A small network was shown many inputs. Here are its activations along a few directions, one row for each input.
In each table, some parts of the input vary, and every possible input appears once, in random order.
Descriptions start from the smaller parts, as in this example, which fits no table here: line(6) and (point or line(9) or (values(3) and ring(5))).
Shared parts are said once, and a part with two or three values counts as separate values.

Rows:
row 1: [-72  25  -7 -48  21   5 -22 -17  19  38 -15   6  13]
row 2: [ -6   0  18  59 -21  34  10  -1  11 -35  15   2  27]
row 3: [-35   9 -32 -17  51 -20 -51 -11  46  94  11 -18 -17]
row 4: [-50  87  -5 -22  14 -22 -26   4   0   3  -5  40  34]
row 5: [ 79 -29  18  32 -21 -51  37   3  15 -70  -6 -40 -47]
row 6: [-20 -22  25  -3 -17  39  32 -47   5 -13 -12  -8  19]
row 7: [ 54 -72  16  -4  -6  74  26  14  20   6  -4 -24 -12]
row 8: [ 55 -50  17 -38 -29  49  39   2  -4 -13 -17 -23   3]
row 9: [-17  -9  22  36 -27  -3  15 -11 -30 -51 -12  18 -13]
row 10: [ 78 -39   4  44  11 -13  25   4  19 -53  -3 -45 -45]
row 11: [ 71 -25   9  24 -33  43  16  47  -1 -37   9 -13  10]
row 12: [-47  -4  -4 -33   5  39  17 -11 -39  48   5  17  22]
row 13: [ 61 -49  20  18  -3  43  11  32 -21 -31  -9  -6 -28]
row 14: [-40 -10  -7  13  27  27 -17  17 -59  25  16  34  -3]
row 15: [-69  40 -11  -9  14 -38 -41  19 -18  -1 -15  33 -20]
row 16: [-35  35 -22 -42  34 -43 -39 -23  27  83  -3 -17  -4]
row 17: [ 73 -40  10  -3 -10  -4  57 -26  43 -29 -13 -63 -15]
row 18: [ -7  85 -29 -33   7 -75 -47 -10  15  29  24   5  10]
row 19: [-23  29 -30   1  46 -54 -67   3   9  47  14  -6 -39]
row 20: [ 63 -44  26 -24 -42  19  43  12 -13 -26 -29  -1   1]
row 21: [-43  -2  -3 -31  -8   5  12  -5 -55  32  -4  42  28]
row 22: [-31  47 -35 -10  23 -85 -58  13 -14  38  -1   9 -36]
row 23: [-19 -14  20   8 -27  10  36 -33 -14 -25 -30  18  22]
row 24: [ 80 -37  17   7 -23 -38  57 -19  31 -45 -23 -41 -14]
row 25: [-14 -26  11  46   2  31   2 -14 -16 -37  -1   5 -14]
row 26: [-74   1 -22 -16  46  31 -33   1  32  56  -7   7   1]
row 27: [ 60 -36  21   2 -36   7  20  37 -39 -49 -17   5 -27]
row 28: [ 68 -69   4  19  10  19  35 -16  60 -13   3 -61 -22]
row 29: [-21  55 -32  12  30 -53 -66  22  26  56  24  -3   6]
row 30: [-69  35   1 -35  11 -28 -22  -8  12  27 -28  29  11]
row 31: [ 78  13  19 -11 -39  24  36  23 -24 -49  -7  11  26]
row 32: [ 84 -23   4  49 -13 -13  25  15  42 -53  14 -47   3]
row 33: [  4  32  21  10 -36   9  25 -32  -9 -55   7  19  42]
row 34: [-64  21 -14   4  43  -4 -52  13  -2  13  -5  21 -18]
row 35: [-20 -46  10  28   0  65  22 -31  27   3   3 -14  -2]
row 36: [-43   9 -11   0  -4  -4  -4  23 -79   7   7  44  -7]
row 37: [-58  46 -18   8  17  -4 -49  26  20  12  13  18  24]
row 38: [-30  41 -25 -36  20 -78 -41 -13  15  68 -12   4  -5]
row 39: [-44 -34 -11 -10  17  59   0  -4 -12  56  27  10   4]
row 40: [-31  12  -4  20  -3  28 -13  25 -31  20  39  27  33]
row 41: [ 96  12  10   8 -32 -36  46 -15  31 -76  12 -39   3]
row 42: [-20  47   2 -21 -17   6   5  -4 -47   1  31  43  43]
Question: Describe the family of inputs behind these rows.
Answer: line(6) and (values(2) or ring(5))
Question: The inputs of row 29 and row 11 match in every part but the line(6) part. If row 22 is changed in the same way as row 29 into row 11, which row does it become?
Answer: row 27
Question: A walk changes only the line(6) part. It starts at row 10 and steps to row 13. List the rest of the walk in order.
Answer: row 25, row 14, row 34, row 19
Question: Which other rows does row 42 become when the values(2) part takes its other values? List them by row number.
Answer: row 40
Question: Which other rows agree with row 4 in the line(6) part? List them by row number.
Answer: row 1, row 15, row 26, row 30, row 34, row 37
Question: Which other rows does row 20 become when the line(6) part takes its other values? List them by row number.
Answer: row 21, row 23, row 24, row 30, row 38

Rows:
row 43: [-15  14   7  11 -13  13   8   6 -27 -21  -2  24  14]
row 44: [-17 -11  -3 -17  10  11  -5  -9   6  29   0  -2   0]
row 45: [ -6  41 -16  -7  13 -53 -35   9   3  14   7   4 -10]
row 46: [-13  37  -8 -14   1 -38 -15  -2  -3   7   0  10   5]
row 47: [-22 -20   5   7   4  40   9  -6   0   8  -1   3   7]
row 48: [-10  20  -1   3  -3 -10  -9  10 -21  -7   2  18   2]
row 49: [ 76 -13  11  24 -24 -22  28   6  11 -60  -3 -27 -11]
row 50: [ 69 -47  10  18  -7   6  29  -7  38 -32  -4 -47 -19]
row 51: [-17 -30  11  -7  -7  56  20  -6 -17   9  -2  11  15]
row 52: [-10   4  12  -3 -24  29  19   8 -43 -20  -3  32  22]
row 53: [-16  -4 -10  -7  21  -5 -20  -3  17  33   3  -9 -12]
row 54: [-18  10 -17  -8  29 -26 -29  -8  36  40   3 -18 -13]
Question: Describe the family of inputs behind these rows.
Answer: values(2) and (point or line(5))
Question: The inputs of row 43 and row 47 match in every part but the values(2) part. If row 45 is changed in the same way as row 43 into row 47, which row does it become?
Answer: row 54
Question: Which other rows does row 49 become when the values(2) part takes its other values? List them by row number.
Answer: row 50

Rows:
row 55: [-88  -4  -4   3  25  16 -33  -2 -23  46  -2  29   1]
row 56: [-18  15   6 -11  18   2 -14  -9  36  12 -20   1  17]
row 57: [ 45 -46  12  16   2  50  47 -16  11 -20   0 -20  11]
row 58: [ 81 -40 -24  34  39 -71 -21   4  75 -14  11 -81 -76]
row 59: [-25  52 -25 -20  -4 -50 -35  22 -14  29  -3  11  10]
row 60: [ -8  50  -1   1  -6 -35 -13 -18  11 -11   4  -4  22]
row 61: [ 63 -11   8  19 -35 -10  43 -24  10 -66  12 -24  17]
row 62: [ 59  -4  -4   3 -36 -26  20  21 -15 -23   1   7   0]
row 63: [-52  43  -1  10   9   7 -37  17 -38  17   8  44 -12]
row 64: [ 59 -34  17 -24 -28  -2  29 -15  31  -1  -7 -12  -4]
row 65: [ 30 -16  16  34 -38 -15  25  13 -31 -40 -18   5  -9]
row 66: [-30   9 -10   6  19  30 -12 -17  12  35  -7  -4  22]
row 67: [ 38 -43   8 -30   2  30  43 -14  11  16  10 -16   4]
row 68: [-45  46 -20 -24  27   6 -52  26 -25  32   7  29   7]
row 69: [ 11 -51  -2 -12  -4  28   1   5 -14  20  11  -6   3]
row 70: [-24  46  -8  16  10 -29 -10  22  -6  -6   3  25  22]
row 71: [ 16 -55   5  33  -1  48  13   6  -8 -19   7  -1   6]
row 72: [  2  21 -41  13  74 -88 -68   9  76  36   9 -55 -62]
row 73: [-46  45  -6  18  30  23 -35  28 -13  -4   9  30   5]
row 74: [ 68  -3   3 -36 -23 -29  31 -19  -5 -35   9 -17  13]
row 75: [-60   7   0 -10  21  13  -5 -29  -9  51  -9  15   5]
row 76: [-15  56 -12 -46   1 -52 -10 -15   8  16  15   9  14]
row 77: [ 18 -43  32   4 -15  50  53 -13  -4  -6  -6 -17  -9]
row 78: [-63   6 -17 -29  30  11 -45   8 -11  67   7  17  15]
row 79: [ 30 -10   7   3 -14  28   2  27 -18 -16  13  12  -7]
row 80: [ 44 -38   8   6 -13  26  48 -11  37 -51  -7 -19   5]
row 81: [-30  53   2 -14 -19 -43  -4 -21 -10  -1   5   8  -1]
row 82: [ 32 -16  20  44  -8  54   6  30 -15 -50   0   1   0]
row 83: [ -9 -54  14  13  -9  44  22   8 -25  -9   6   4 -14]
row 84: [ 52  -5  16  -4 -36 -18  48 -22 -19 -59   5  -5  -7]
row 85: [-47  11   0 -14  -2 -16 -21 -25  13  29 -27  10  -3]
row 86: [-18  22  -7 -51  10 -24 -28 -15  25  52 -13   2  12]
row 87: [-46  49  -9   5 -10 -34 -14  26 -25   1  -8  21  -7]
row 88: [ 27 -47  16   0 -26   8  34 -24  12 -29 -24 -12 -15]
row 89: [-61   2  -9  23  15  23 -38   6   1  38   6   9  11]
row 90: [  1 -19  16  17   6  34  18  17 -42 -45   4  28 -17]
row 91: [-44  19 -22 -39  16   9 -18 -16   9  67   1 -10  13]
row 92: [ 57 -13  16  41 -26   4  27  30  -7 -58 -15 -11  10]
Question: The inputs of row 79 and row 68 match in every part but one. If row 64 is changed in the same way as row 79 into row 68, which row does it become?
Answer: row 86
Question: Describe the family of inputs behind these rows.
Answer: values(2) and (point or (values(3) and ring(6)))
Question: Which other rows does row 81 become when the values(2) part takes its other values? List them by row number.
Answer: row 84
Question: Which other rows does row 60 become when the values(2) part takes its other values? List them by row number.
Answer: row 61
Question: Which other rows does row 62 become when the values(3) part takes its other values? List them by row number.
Answer: row 65, row 92

Rows:
row 93: [-19  45 -15 -15   1 -51 -18  19 -36  -1   4  45  12]
row 94: [-13 -12  24  48 -25  48  12  26 -31 -48 -20  29   1]
row 95: [ -3 -62  15  12   1  68  20 -10 -20   1  14 -12 -12]
row 96: [ 17 -39  15 -22  -1  49  37 -31  15  -5   1 -23  10]
row 97: [-72  35  -3  40  12   2 -28  21 -27  -1 -13  49   2]
row 98: [ 38   2  11   6 -24  -4  32   8 -48 -55   8  17   9]
row 99: [-60 -15 -13  -4  28  24 -26   2  -9  61   6  11 -10]
row 100: [-11  51  -7 -48 -19 -31 -16 -12  16  29  -2  -2  26]
row 101: [ 38   9 -34  19  45 -85 -43   6  61  24  15 -29 -29]
row 102: [ 87 -32 -11  34  16 -38  14   6  48 -33  18 -60 -30]
row 103: [ 48   0  13 -26 -49   5  36  -7   7 -19 -16  -9  30]
row 104: [-50  17   3 -45  14  14 -20 -28  24  47 -15 -18  -8]
Question: Describe the family of inputs behind these rows.
Answer: values(2) and (point or ring(5))
Question: Which other rows does row 100 become when the values(2) part takes its other values? List them by row number.
Answer: row 103
